Each row below holds a small network's activations on one input, seen along a few directions.
In each table, some parts of the input vary, and every possible input appears once, in random order.
Descriptions start from the smaller parts, as in this example, which fits no table here: one of 8 places around a ring, together with either a single point or one of 11 places along a line or (one of 3 separate values, together with one of 4 places along a line).
Shared parts are said once, and a part with two or three values counts as separate values.
(in the rows, 128 means zero)

Other details of the inputs vary at random and push rows far along two fixed directions, the same in every table; ignore that.

Table:
R1: [133 131  90 133 101 134 120 110 133 158 121 138 116]
R2: [136 119  79 119  97 144 116 126 121 157 129 147 116]
R3: [109 114 169 108 169 128 152 152 120  69 122 131 173]
R4: [143 138 130 129  87 130 116 124 131 137 129 109 104]
R5: [105  72 121  85 132 157 166 180  92  77 122 163 187]
R6: [113 135 190 149 196 104 183 155 115  58 119 129 204]
R7: [138 121  79 119 100 143 113 128 121 157 131 151 115]
R8: [106  85 155  96 147 143 156 170 104  80 129 136 168]
R9: [121  95 114  98 135 142 117 149 105 139 146 138 126]
R10: [131  94 124 117  72 135 104 146 111 168 148 116  79]
R11: [145 143 100 130  80 138 123 116 134 139 119 126 116]
R12: [124  88 126 101  94 146 131 171  99 121 137 141 128]
R13: [143 124  91 120  69 147 123 138 118 141 125 143 115]
R14: [141 130 136 126 111 125 101 128 128 152 146 110  91]
R15: [133 159 162 159 137 101 111  95 160 142 127  95  91]
R16: [ 98  85 175 101 184 131 148 165 107  85 139 125 162]
R17: [136 170 111 160 141 114 123  79 166 144 111 126 120]
R18: [136 141  92 130 123 136 120 106 138 147 124 135 124]
R19: [144 147  89 127 113 133 111 108 133 151 128 139 117]
R20: [107 129 180 123 191 120 158 137 133  64 116 124 177]
R21: [138 103 118 113  82 137  97 150 110 167 151 124  81]
R22: [116 158 157 145 206 109 129  91 159 115 121 111 142]
R23: [124  89 100 102  82 152 144 164  99 117 124 151 144]
R24: [136 111 120 123  66 137 120 145 115 146 133 126 100]
R25: [135 150 154 148 130 112 109 104 151 145 132  96  93]
R26: [145 166 115 144 110 127 126 101 151 128 114 123 122]
R27: [119 127 112 127 149 133 141 120 132 120 118 144 152]
R28: [121  83 108  90 131 148 115 163  96 141 152 149 125]
R29: [124 125 127 113 133 139 149 133 127  89 115 136 164]
R30: [120  79 131  92 115 144 116 173  94 135 153 135 116]
R31: [140 139 104 137  79 134 127 118 137 141 116 131 113]
R32: [106  80 128  94 135 150 167 175  98  75 119 161 182]
R33: [133 131 112 132 123 124 106 121 130 164 137 130  97]
R34: [117 136 143 132 185 118 127 120 139 121 129 131 137]
R35: [135 166 131 155 157 110 109  86 161 152 125 109 100]
R36: [147 197 134 160 137 112 129  73 173 113 104 108 131]
R37: [115 105 162 111 157 127 129 147 119 108 139 116 135]
R38: [116  99 120 114 138 132 124 147 113 142 140 143 124]
R39: [114 152 189 151 191  98 133 107 156 101 121 102 134]
R40: [ 97 133 172 125 242 116 149 123 141  80 124 130 177]
R41: [136 199 165 189 183  89 173  92 156  81 102 118 185]
R42: [132 177 168 170 137 102 135  84 173 115 106  90 117]
R43: [143 180 109 152 144 119 118  73 163 139 114 118 122]
R44: [138 138  88 132 104 131 115 114 131 157 124 144 114]
R45: [122  87 128 103  90 142 133 171  98 121 135 139 127]
R46: [137 134 133 137  83 127 122 125 132 141 125 110 100]
R47: [149 132  81 141  93 128 126 136 100 165 140 152 134]
R48: [140 131 126 131  80 130 116 128 130 142 128 112  99]
R49: [143 122 101 136 104 123 112 147  95 177 154 143 114]
R50: [133 156 164 159 139 104 115  97 160 138 127  88  93]
R51: [129 107 105 118 106 136 107 134 117 167 142 131  95]
R52: [137 174 130 163 112 116 138  81 167 124 101 109 123]
R53: [108  65 155  99 147 134 154 205  61 104 157 155 174]
R54: [126 137 106 124 154 134 130 116 132 125 122 147 148]
R55: [129 149 130 150 139 112 111  92 153 159 127 112  98]
Description of these inputs: one of 5 places around a ring, together with either a single point or (one of 2 separate values, together with one of 5 places along a line).
The inputs of R18 and R8 match in every part but the place on the ring of 5. If R17 is changed in the same way as R18 into R8, which row does it become?
> R24
The inputs of R13 and R21 match in every part but the place on the ring of 5. If R31 is changed in the same way as R13 into R21, which row does it become?
> R15
Change only the place on the ring of 5 in R2. List by row number the other rows that result.
> R5, R25, R35, R48
List by row number the other rows that have the place on the ring of 5 in common with R22.
> R9, R28, R33, R34, R35, R38, R40, R49, R51, R55
Change only the place on the line of 5 in R17. List by row number the other rows that result.
> R7, R19, R44, R54

Table:
R56: [100 104 135 106 178 141 168 147 122  67 109 154 195]
R57: [143 105  64 110  54 153 115 146 100 167 136 156 111]
R58: [139  88 106 106  47 144 104 164  92 171 152 130  84]
R59: [100  95 180 101 172 133 159 163 115  61 125 126 173]
R60: [155 206 155 184 106  95  99  58 189 157 114  70  65]
R61: [141 201 182 188 171  83 129  75 173 122 117  85 120]
R62: [132  79 107  96  93 142  75 158  98 199 173 127  57]
R63: [109 112 131 117 184 131 170 153 107  76 120 162 205]
R64: [163 224 110 194 117  98 111  48 184 164 105 104  98]
R65: [ 96  90 179 108 179 127 161 164 113  71 127 131 171]
R66: [136 203 139 178 170 102 138  59 188 112  95 110 139]
R67: [144 103  65  97  44 164 114 148 104 153 130 153 111]
R68: [100  95 178 114 182 124 161 168 105  76 132 132 176]
R69: [133  87  61  95  95 155  88 141 101 196 158 153  86]
Describe the family of inputs behind these rows.
> one of 2 separate values, together with either a single point or one of 6 places along a line
The inputs of R59 and R67 match in every part but the choice among 2 separate values. If R60 is changed in the same way as R59 into R67, which row does it become?
> R56
Change only the choice among 2 separate values in R61. List by row number the other rows that result.
> R63

Table:
R70: [153 180 108 174 101 105  82  83 165 203 127 108  50]
R71: [122 159 142 139 166 120 153 103 161  78  99 129 154]
R72: [110  92 109 100 157 143 136 150 104 123 137 157 164]
R73: [122 135 130 114 171 140 134 115 138 106 123 117 150]
R74: [111 139 181 144 194 110 133 123 155 111 127 119 128]
R75: [118  79  86 100  90 150 140 160  91 136 129 169 145]
R76: [116 137 172 149 157 107 147 118 146  99 118 109 146]
R77: [126 114 131 113  96 142 133 137 120 121 126 113 122]
R78: [160 217 143 189 150  82 108  75 157 160 131  97 105]
R79: [127  91 120 117  78 135 124 158 109 142 138 136 103]
R80: [133 155 107 144 146 116 116  95 146 151 125 131 117]
R81: [126 162 137 133 186 119 127  99 166  97 113 124 140]
R82: [110  67 108  64 139 163 138 176  88 101 141 158 164]
R83: [122  76 142 100 110 136 155 204  74  96 153 152 167]
R84: [116 174 166 176 178  89 148  83 166 110 100 110 145]
R85: [155 137  67 134  74 136  92 106 123 197 141 128  78]
R86: [108  90 143  92 121 140 148 160 108  91 126 137 148]
R87: [114  89 116  92 126 153 150 159 109  89 119 155 167]
R88: [138 188 143 185 128  91 123  69 171 151 107  98 110]
R89: [121 170 187 164 201  94 128  93 176 111 123 100 123]
R90: [130 161 138 134 183 123 129  90 161 102 118 111 147]
R91: [163 125  63 130  28 144 118 150  92 178 146 156 113]
R92: [180 189 124 152  71 115  81  96 135 172 145  97  70]
R93: [110 111 141 134 150 119 153 134 117 108 117 129 161]
R94: [129 141 119 126 161 129 142 146 101 118 142 152 169]
R95: [115  60 113  63  91 164 115 194  82 131 153 157 111]
R96: [121 153 173 140 155 116 146 101 153  84 110 102 149]
R97: [118 161 134 150 201 116 144  89 155 118 119 115 150]
R98: [160 186  85 177  76 113 108  70 169 179 109 120  73]
R99: [158 159  81 133  81 137  81 103 154 174 126 124  66]
R100: [158 156 125 155  79 116  79  95 152 199 144  95  56]
R101: [140 149 133 123 163 134 135 139 114  93 135 136 167]
R102: [137 153 112 137 112 135 136  98 150 121 111 110 127]
R103: [132 157 104 145 148 116 116  99 149 148 125 134 113]
R104: [104  80 126 114 134 133 147 171 101 111 123 155 157]
R105: [120 154 173 133 184 122 131 102 156 101 122  93 136]
R106: [143  99 107 119  65 146  94 142 107 195 159 112  65]
R107: [144 128  92 137  82 130  98 117 123 199 145 112  74]
R108: [151 117  72 103  60 153  86 129 117 177 142 137  82]
R109: [114 151 160 152 196 102 132 101 148 124 122 115 145]
R110: [111  84 145  82 141 147 126 168 104 104 140 138 142]
R111: [101  68 156  95 157 139 136 176  96 113 146 144 145]
R112: [147 195 118 184 128 104 130  55 178 145 103 106 118]
R113: [110  73 147 110 126 138 147 169 101 104 134 132 154]
R114: [119 120 128 112 137 140 150 131 129  89 113 137 164]
R115: [132 146 129 148 142 113 112 101 141 162 133 110 111]
R116: [111 145 155 158 169 108 157 105 145 111 107 108 153]
R117: [128 135 120 150 104 119 120 123 135 154 116 134 107]
R118: [129 150 106 149 125 120 137 107 146 131 107 143 123]
R119: [153 161 121 160  91 107 124 124 121 153 133 125 125]
R120: [114 104 164 122 171 125 134 139 122 113 140 118 142]
R121: [110 137 178 150 168 109 151 126 154  95 113 122 139]
R122: [128 133 152 147 111 114 128 119 138 134 124 113 111]
R123: [102  79 133 104 158 134 136 165  95 125 138 152 151]
R124: [106  81 145  91 126 147 147 176 108  85 123 150 150]
R125: [118  98 149  95 148 142 127 148 113 105 138 123 143]
R126: [125 100  92 115  95 141 136 139 105 138 127 153 144]
R127: [144 177 177 153 143 108 144 113 140  79 124 112 157]
R128: [104  83 128 106 159 134 132 169 102 125 138 153 147]
R129: [126 131 128 125 140 137 147 118 139  91 110 126 159]
R130: [110 120 122 130 156 131 166 125 125 102 113 136 170]
R131: [142 102 105 130  41 142 110 141 110 181 143 112  75]
R132: [109  83 146  92 122 145 146 165 104  87 127 137 158]
R133: [174 150  75 131  30 151 105 140 108 163 138 138 100]
R134: [141  81  84  87  16 161 104 169  92 162 147 144  76]
R135: [125  90 153 101 144 131 139 188  79 108 158 140 155]
R136: [145  96  97  89  48 155  84 150 101 177 156 127  78]
R137: [116 161 134 149 203 110 137  98 159 112 113 140 143]
R138: [114 116 157 105 166 129 128 143 132  94 129 126 138]
R139: [129 121 104 112 103 145 132 138 129 116 114 149 127]
Describe the family of inputs behind these rows.
> one of 2 separate values, together with one of 5 places around a ring, together with either a single point or one of 6 places along a line
The inputs of R137 and R118 match in every part but the choice among 2 separate values. If R90 is changed in the same way as R137 into R118, which row does it become?
> R129
The inputs of R98 and R103 match in every part but the choice among 2 separate values. If R121 is changed in the same way as R98 into R103, which row does it become?
> R74
Change only the choice among 2 separate values in R72. List by row number the other rows that result.
> R126
Change only the place on the line of 6 in R129. List by row number the other rows that result.
> R71, R87, R102, R114, R139
Change only the choice among 2 separate values in R114. List by row number the other rows that result.
> R82
List by row number the other rows that have the choice among 2 separate values and the place on the ring of 5 in common with R127.
> R77, R86, R96, R124, R132, R134
List by row number the other rows that have the choice among 2 separate values and the place on the ring of 5 in common with R89.
> R74, R100, R106, R111, R120, R135
